These are the activations of a small neural network, seen along a few directions. Each row is one input.
Each table varies a few parts of the input and shows all the possible inputs, shuffled.
A made-up example of a description, with smaller parts first: one of 8 places around a ring, together with either a single point or (one of 2 separate values, together with one of 4 places along a line) or one of 11 places around a ring.
Shared parts are said once, and a part with two or three values counts as separate values.
In the rows, 128 means zero.

Other details of the inputs shift rows strongly along two fixed directions, in all tables alike. That doesn't count.

Table:
r1: [112 145 115  99 120 132 132 108 136 157 132]
r2: [ 97 105 113 104 129 138 120 129 108 159 118]
r3: [237  89 101 176 149 111  57 158 156 136 170]
r4: [105 123 164 176  38 114 152 118 112  72  38]
r5: [232 102  88 188 160 125  51 149 167 132 152]
r6: [104 131 162 101 118 136 160 125  98 129 130]
r7: [ 42 129  78  60 176 176 126 108 117 195 125]
r8: [ 81 147 124  80 160 166 150 112 116 154 135]
r9: [141 124 171 160 104  83 165 135 109  76  92]
r10: [ 88 144 155 114 122 142 158 136 110 109 134]
r11: [219 101  93 187 155 118  55 168 168 119 175]
r12: [ 74 140 134  71 176 135 143 118 106 140 153]
r13: [148 125 188 158  99  97 150 136 101  50  97]
r14: [227 105  91 198 157 120  46 145 162 140 149]
r15: [140 127 214 165  52 107 175 131  83  65  79]
r16: [110 110 174 158  79  99 149 131  87  57  56]
r17: [ 72 126  69  73 140 145 107 107 140 197 123]
r18: [129 144 195 176  41 113 176 118 113  51  64]
r19: [151 137 158 146  65 112 152 119 128  87  90]
r20: [ 87 148 128 118 110 124 174 110 134 141 108]
r21: [142 138 148 156  66  94 164 116 131 111  82]
r22: [114 143 113  93 123 135 136 111 139 151 134]
r23: [142 139 170 177  64 113 149 120 126  76  85]
r24: [101 119 172 174  58 117 151 141  95  67  61]
r25: [ 67 148  65  46 196 172 122 107 156 205 185]
r26: [108 141 115 105 133 146 138 116 145 135 137]
r27: [ 86 133 135  67 151 152 154 122 107 160 155]
r28: [ 79 148 126  83 159 164 148 111 114 157 134]
r29: [147 124 209 153  56 113 182 136  91  53  83]
r30: [235  96  70 201 175 113  21 171 178 146 195]
r31: [ 76 139 133  68 177 136 145 119 108 137 153]
r32: [226 109  79 177 130 104  51 136 178 148 152]
r33: [234  97  72 204 174 111  19 169 177 149 194]
r34: [ 98 137 118 119 146 127 151 138 130 150 145]
r35: [100 129 146 103 121 122 177 125 108 147 123]
r36: [ 66 147  96  43 193 182 145 111 127 181 161]
r37: [218 104  80 193 157 107  73 145 168 154 141]
r38: [138 128 206 151  83 100 175 135  93  29  82]
r39: [ 51 148 102  48 189 172 144 129 126 176 184]
r40: [228 110  82 187 126  99  46 135 176 151 150]
r41: [ 47 158  93  56 171 166 140  99 137 194 163]
r42: [ 80 137 131  63 178 139 148 123 112 131 154]
Description of these inputs: one of 6 places along a line, together with either one of 2 separate values or one of 5 places along a line.
Question: Changing only the place on the line of 6 turns r21 into r34. The same change can be made to r22. Which row results?
Answer: r39
Question: Changing only the place on the line of 6 turns r30 into r28. The same change can be made to r24. Which row results?
Answer: r7
Question: Change only the place on the line of 6 in r8. List by row number the other rows that result.
Answer: r10, r13, r18, r27, r32
Question: Change only the place on the line of 5 in r12. List by row number the other rows that result.
Answer: r13, r31, r38, r42
Question: Change only the choice among 2 separate values in r4. List by row number the other rows that result.
Answer: r20

Table:
r43: [136 120 115 154 137 137  95 133 133 119 120]
r44: [152 105 136 151 127 124 109 153 116 121 139]
r45: [176 118 142 131 129 117 111 133 128 110 145]
r46: [ 71 151 118  67 121 150 163 103 124 184 135]
r47: [168 124 133 138 140 101 116 134 139 102 144]
r48: [111 146 148 137  77 107 170 113 128 120  97]
r49: [158 136 130 137 141 134 108 132 144 106 151]
r50: [147 141 110 154 107 134 114 122 159 143 131]
r51: [141 108 110 147 145 107  99 135 129 126 119]
r52: [155 110 117 145 103 121 108 124 132 131 101]
r53: [100 125 154 131 122 116 153 143 106 104 121]
r54: [101 135 163 146 107 141 149 141 108  89 115]
r55: [151 103 129 149 122 119 101 134 115 120 109]
r56: [132 132 177 126 104 126 172 127  99 105 112]
r57: [123 149 167 140 111 139 165 126 117  95 115]
r58: [153 106  36 116 188 123  59 128 174 197 165]
r59: [ 70 148 118  58 183 143 169 117 120 171 162]
r60: [ 58 148 102  77 140 167 142 104 132 161 121]
Question: Changing only one part turns r53 into r44. The same change can be made to r48. Which row results?
Answer: r46
Question: Describe the family of inputs behind these rows.
Answer: one of 3 separate values, together with one of 6 places along a line
Question: Change only the place on the line of 6 in r60. List by row number the other rows that result.
Answer: r43, r49, r50, r54, r57

Table:
r61: [131 133 124  86 148 123 140 128 126 165 165]
r62: [129 154 199 153  62  90 198 125 106  60  89]
r63: [185 117  98 199 111 124  66 144 168 106 121]
r64: [187 102 158 143 131  86 112 133 110  66 109]
r65: [ 84 169 140  77 145 147 171 109 138 136 160]
r66: [155  99  52 149 194 143  41 141 156 181 158]
r67: [177 120 163 165 105 131 116 151 118  78 131]
r68: [136 143 193 161  18 118 176 106 112  76  59]
r69: [ 32 156 117  67 138 186 164 104 113 157 111]
r70: [ 46 138 145  56 167 147 191 121  91 151 141]
r71: [ 59 143 144  86 167 146 151 132 107 120 149]
r72: [118 131 216 168  87 118 177 140  77  41  77]
r73: [199 129  98 194  98 109  82 124 184 122 127]
r74: [ 80 167 148  67 148 161 186 102 121 145 150]
r75: [174  95  84 129 208 135  48 160 141 165 202]
r76: [ 30 134 117  64 143 150 176 108 101 173 108]
r77: [190 121  97 186 102  89  92 132 168 134 118]
r78: [ 90 154 157  84 131 129 193 115 107 138 127]
r79: [117 105  14  94 217 133  56 135 175 228 193]
r80: [115 119  92 146 148 132  85 134 141 136 132]
r81: [ 84 148  68  59 225 177 101 132 155 185 214]
r82: [ 64 146 121  62 111 138 170 101 114 184 116]
r83: [202 102 105 193 101 129  59 147 152 118 120]
r84: [127 117 212 149  66  99 186 141  76  60  85]
r85: [ 53 141 140  70 157 131 178 126 105 135 147]
r86: [173 126 139 165 140 139 110 148 133  96 140]
r87: [154 136  87 139 132 142 103 108 168 169 136]
r88: [203 113  99 189 105  97  93 130 159 143 108]
r89: [ 62 119 137  87 105 132 164 119  95 151 100]
r90: [186  89 114 194 115 114  58 151 134 117 115]
r91: [124 115 186 142  56  88 161 108  88  47  27]
r92: [228 117 134 174 116 112  92 140 155 114 161]
Question: Changing only one part turns r69 into r86. The same change can be made to r90. Which row results?
Answer: r75
Question: Describe the family of inputs behind these rows.
Answer: one of 2 separate values, together with either a single point or (one of 3 separate values, together with one of 5 places around a ring)
Question: Change only the choice among 3 separate values in r81. List by row number the other rows that result.
Answer: r67, r86
Question: Change only the choice among 2 separate values in r68. List by row number the other rows that result.
Answer: r92
